A small network was trained on made-up records. Each row is its average activation on records with the value named, seen along a few directions.
Values that are neighbours, or in one group, have similar rows; names and order tell nothing.
In the rows, 500 means zero.
Strong random noise was added to every row along 14 fixed directions; ignore it. To show where, here is one row again and again, with new noise each time:
[509 447 523 537 395 511 552 442 452 457 459 383 618 463 545 312 278 375
 440 462 556 433 433 569 509 542 526 539 409 454]
[445 417 482 424 622 505 624 383 565 493 541 465 461 482 533 508 685 618
 654 472 560 682 475 487 582 447 484 544 567 424]
[348 648 613 647 367 470 565 554 470 362 521 558 408 590 370 248 466 507
 644 708 422 477 530 656 543 412 572 471 523 517]
[492 463 465 514 406 356 607 517 456 415 535 428 534 503 519 533 520 482
 497 526 454 588 509 629 484 409 546 485 534 419]
[605 562 531 435 533 530 418 533 601 500 313 388 556 635 634 490 407 429
 685 795 418 433 537 443 556 529 478 403 622 706]
[532 527 475 431 648 672 409 487 652 483 442 378 588 473 534 580 639 550
 654 623 584 542 426 427 552 560 512 503 485 599]
[454 622 487 643 303 462 468 534 499 510 583 551 573 460 349 528 567 452
 458 490 472 368 474 684 461 591 414 499 370 558]
[548 624 469 585 345 439 489 490 471 448 468 471 588 427 533 492 410 387
 300 496 403 484 478 658 493 609 489 443 490 556]
[506 701 597 495 406 437 549 516 439 516 527 698 352 513 567 431 521 568
 414 568 399 249 630 437 472 508 449 431 611 577]
[495 547 452 513 452 459 483 540 479 542 517 559 554 404 426 547 623 555
 545 463 448 452 468 604 458 502 433 494 480 504]
[471 479 483 512 473 478 561 355 454 706 542 547 552 460 502 464 476 526
 465 326 524 500 529 563 609 595 392 534 460 504]
[552 525 530 555 490 482 563 480 453 369 545 420 478 651 638 620 519 476
 437 625 554 516 659 429 604 537 574 483 509 632]
[572 453 359 330 636 477 557 411 394 579 297 587 539 244 592 346 607 642
 674 365 351 605 397 547 495 470 370 484 702 423]
[579 508 396 467 537 608 506 460 320 381 418 522 554 404 601 411 509 544
 397 387 577 532 598 436 527 549 573 539 426 477]
[377 574 541 586 471 599 522 490 475 550 547 501 417 561 412 483 441 461
 507 548 535 448 451 419 476 543 639 519 506 504]
[551 362 517 290 592 401 484 439 919 712 541 357 604 432 546 788 650 488
 602 460 506 533 273 514 423 504 287 491 563 456]


Values of LOZ:
pifab: [535 591 550 440 671 596 482 518 389 394 383 571 414 431 630 361 470 631
 511 610 446 542 520 351 567 463 552 432 659 573]
gep: [601 346 489 554 500 352 551 625 286 381 581 520 485 513 548 595 571 534
 541 468 491 299 557 481 421 394 463 559 488 516]
teba: [488 407 652 431 637 559 563 358 565 540 555 440 430 568 649 394 355 531
 446 517 639 540 554 334 652 484 479 503 532 513]
gifa: [535 497 518 413 585 553 527 501 477 560 534 340 610 514 628 556 524 621
 579 627 601 441 573 433 641 439 588 495 501 540]
lir: [524 381 446 540 425 401 633 417 472 330 521 410 409 603 521 474 559 403
 570 589 485 582 489 511 474 476 436 505 609 454]
fekef: [679 352 368 414 447 433 581 378 463 331 489 434 538 569 673 497 635 443
 421 441 581 560 670 462 541 551 345 544 456 472]
bel: [472 617 314 391 352 479 573 420 404 614 548 693 338 605 456 525 769 578
 467 452 487 518 751 394 435 517 462 475 561 370]
bage: [605 439 517 391 607 478 357 676 462 448 306 505 597 435 572 424 293 540
 545 534 421 513 523 529 489 320 548 453 499 479]
lepi: [706 489 401 475 569 501 486 422 372 488 320 591 436 545 705 566 548 440
 504 454 400 397 592 326 507 695 343 489 640 714]
fur: [453 531 342 681 445 532 571 537 133 374 582 506 526 279 406 574 687 568
 455 414 496 509 333 533 415 567 605 538 510 461]
rak: [493 541 485 424 542 463 479 475 527 620 487 568 421 481 523 550 528 569
 554 561 392 503 518 478 497 440 452 416 668 509]
fimud: [518 696 375 433 382 658 268 580 617 586 436 489 578 599 389 487 429 430
 439 631 525 432 655 530 460 495 561 421 358 472]
LOZ is arranged as a network in which each value has 3 neighbours.
Q: Name the neighbours of gep, in listed order.
A: fekef, lepi, fimud
Q: Name the neighbours of teba, in listed order.
A: pifab, lir, rak
A value of LOZ combines one of 2 hidden first parts with one of 6 second parts; all combinations occur once.
Q: Changing only the second part turns lepi into gifa. bel has the same second part as lepi; what does that change turn bel into?
A: fur
Q: Changing only the second part turns gep into bage. fekef has the same second part as gep; what does that change turn fekef into?
A: pifab
